Each row below holds a small network's activations on one input, seen along a few directions.
In each table, some parts of the input vary, and every possible input appears once, in random order.
Descriptions start from the smaller parts, as in this example, which fits no table here: one of 5 places around a ring, together with either a single point or one of 9 places around a ring or (one of 3 separate values, together with one of 6 places along a line).
Shared parts are said once, and a part with two or three values counts as separate values.
In the rows, 128 means zero.

Other details of the inputs vary at random and push rows far along two fixed directions, the same in every table; ignore that.

Rows:
row 1: [146 118 121 134 140 138 141 127 147 144 118 137 148 123 124 119]
row 2: [117 130 130 135 149 122 142 131 150 148 104 127 132 110 146 115]
row 3: [ 98 136 166 102 161 115 154  98  81  71 138  70 164 122 102 165]
row 4: [127 106 120 139 127 130 130 138 154 131 125 142 144 120 133 109]
row 5: [117 129 120 122 134 130 132 118 160 147 110 129 126 110 133 125]
row 6: [131 160 147 106 103 127  94 140  20  65 183  96  97 184 110 168]
row 7: [120 131 126 136 136 129 144 120 169 142 117 134 125 110 129 123]
row 8: [130 105 121 133 126 124 127 137 152 130 120 144 142 117 137 111]
row 9: [117 126 123 123 139 123 137 121 164 152 109 131 126 114 131 122]
row 10: [151 154 110 139  90 135  82 175  84 141 149 156  61 174 154 118]
row 11: [139 112 129 142 128 131 143 126 150 148 118 139 144 120 123 114]
row 12: [114 130 119 129 135 135 135 121 164 149 116 128 128 110 128 124]
row 13: [123 129 128 129 135 124 142 116 166 139 111 134 123 109 134 125]
row 14: [105 136 156  88 141 117 146  80  92  67 142  79 155 118  97 176]
row 15: [168 138 115 146  85 136  86 169  73 141 152 159  88 172 147 109]
row 16: [150 115 120 130 141 132 139 124 148 145 113 138 146 119 129 119]
row 17: [134 106 123 142 129 123 128 130 154 142 113 143 143 116 133 114]
row 18: [131 107 124 147 129 128 130 131 154 142 119 142 144 120 129 113]
row 19: [102 138 156  94 142 121 148  83  93  68 148  78 157 119  92 176]
row 20: [142 156 105 141  92 141  78 175  86 148 155 154  68 174 148 115]
Each input here is: one of 2 separate values, together with either a single point or one of 4 places along a line or one of 5 places around a ring.
The inputs of row 14 and row 19 match in every part but the choice among 2 separate values. If row 8 is changed in the same way as row 14 into row 19, which row does it become?
> row 4
Which other rows does row 18 become when the choice among 2 separate values takes its other values? List them by row number.
> row 17

Rows:
row 21: [135 122 128 125 150 125 145 121 139 146 110 124 144 114 133 122]
row 22: [127 122 133 130 142 118 139 126 141 130 104 131 143 114 137 117]
row 23: [125 124 131 137 149 133 146 128 136 144 124 118 143 120 130 123]
row 24: [122 112 131 125 132 115 133 125 149 125 106 135 144 112 129 117]
row 25: [144 118 127 124 137 126 144 115 144 144 119 125 137 121 125 130]
row 26: [133 118 132 136 140 133 147 121 145 145 129 120 137 121 118 130]
row 27: [157 145  86 178  66 144  52 219  99 174 150 200  49 183 181  74]
row 28: [107 155 123 114 131 124 131 116 154 140 104 127 108 112 132 132]
row 29: [129 111 120 121 127 128 128 115 155 127 118 137 142 115 125 126]
row 30: [117 124 136 142 143 124 141 133 140 129 116 127 143 117 133 117]
row 31: [122 133 144 105 108 130 102 122  42  57 182  96 133 161 101 168]
row 32: [ 99 158 125 125 134 129 132 126 152 136 118 123 106 120 127 132]
row 33: [133 137 149 107 107 131 113 115  41  63 189  94 127 164  98 173]
row 34: [141 116 126 123 126 130 138 109 153 132 124 135 136 118 122 132]
Describe the family of inputs behind these rows.
> one of 2 separate values, together with either a single point or one of 6 places around a ring
The inputs of row 33 and row 34 match in every part but the choice among 2 separate values. If row 32 is changed in the same way as row 33 into row 34, which row does it become?
> row 28
Which other rows does row 27 become when the choice among 2 separate values takes its other values? List them by row number.
> row 24

Rows:
row 35: [130 133 117 135 126 130 130 133 160 159 115 142 110 123 135 119]
row 36: [128 124 140 127 136 126 138 121 113 110 136 114 149 132 112 137]
row 37: [128 119 142 121 132 120 131 118 109 104 129 116 143 125 123 137]
row 38: [124 119 145 125 134 119 138 122 112 105 132 115 144 128 119 134]
row 39: [114 130 137 112 144 121 132 122 110 110 126 107 138 127 126 138]
row 40: [136 122 134 115 131 124 133 111 114 110 132 119 145 127 116 141]
row 41: [127 121 136 122 133 131 134 116 114 111 135 112 150 129 109 139]
row 42: [126 128 116 137 123 130 126 135 164 148 119 145 113 121 140 115]
row 43: [165 171 108 136  67 147  52 186  27 117 184 156  43 206 150 128]
row 44: [124 115 135 114 128 125 130 114 120 105 135 117 148 125 113 139]
row 45: [111 138 138 118 133 124 132 117 115 108 135 109 131 122 123 142]
row 46: [142 117 112 137 122 135 128 133 156 155 118 149 129 123 132 111]
row 47: [131 134 113 139 128 138 132 134 157 154 118 146 117 119 140 117]
row 48: [128 118 136 115 129 121 128 114 115 103 133 120 145 125 119 140]
row 49: [115 134 135 117 132 127 132 116 117 103 136 113 134 124 123 144]
row 50: [127 138 117 140 130 135 131 134 156 158 117 142 115 117 140 115]
row 51: [130 117 119 150 129 130 129 144 155 149 121 147 130 124 138 107]
row 52: [136 123 141 121 133 123 136 115 109 111 128 115 144 128 120 138]
row 53: [108 136 139 117 132 120 131 115 116 112 132 108 127 127 120 143]
row 54: [123 130 117 136 122 125 125 137 161 153 115 142 109 122 139 117]
row 55: [132 132 116 134 139 132 128 141 148 161 110 140 120 124 145 111]
row 56: [125 136 119 138 128 131 130 132 156 162 115 141 111 122 138 116]
row 57: [141 121 123 147 129 129 137 140 151 155 115 146 128 125 139 107]
row 58: [120 116 137 122 132 128 130 119 117 106 136 113 150 126 113 138]
The inputs of row 38 and row 57 match in every part but one. If row 51 is changed in the same way as row 38 into row 57, which row does it become?
> row 36
Describe the family of inputs behind these rows.
> one of 2 separate values, together with either a single point or one of 5 places around a ring or one of 6 places around a ring
Which other rows does row 42 become when the place on the ring of 5 takes its other values? List them by row number.
> row 45, row 49, row 53, row 54
Which other rows does row 50 become when the place on the ring of 5 takes its other values? List them by row number.
> row 35, row 43, row 47, row 56
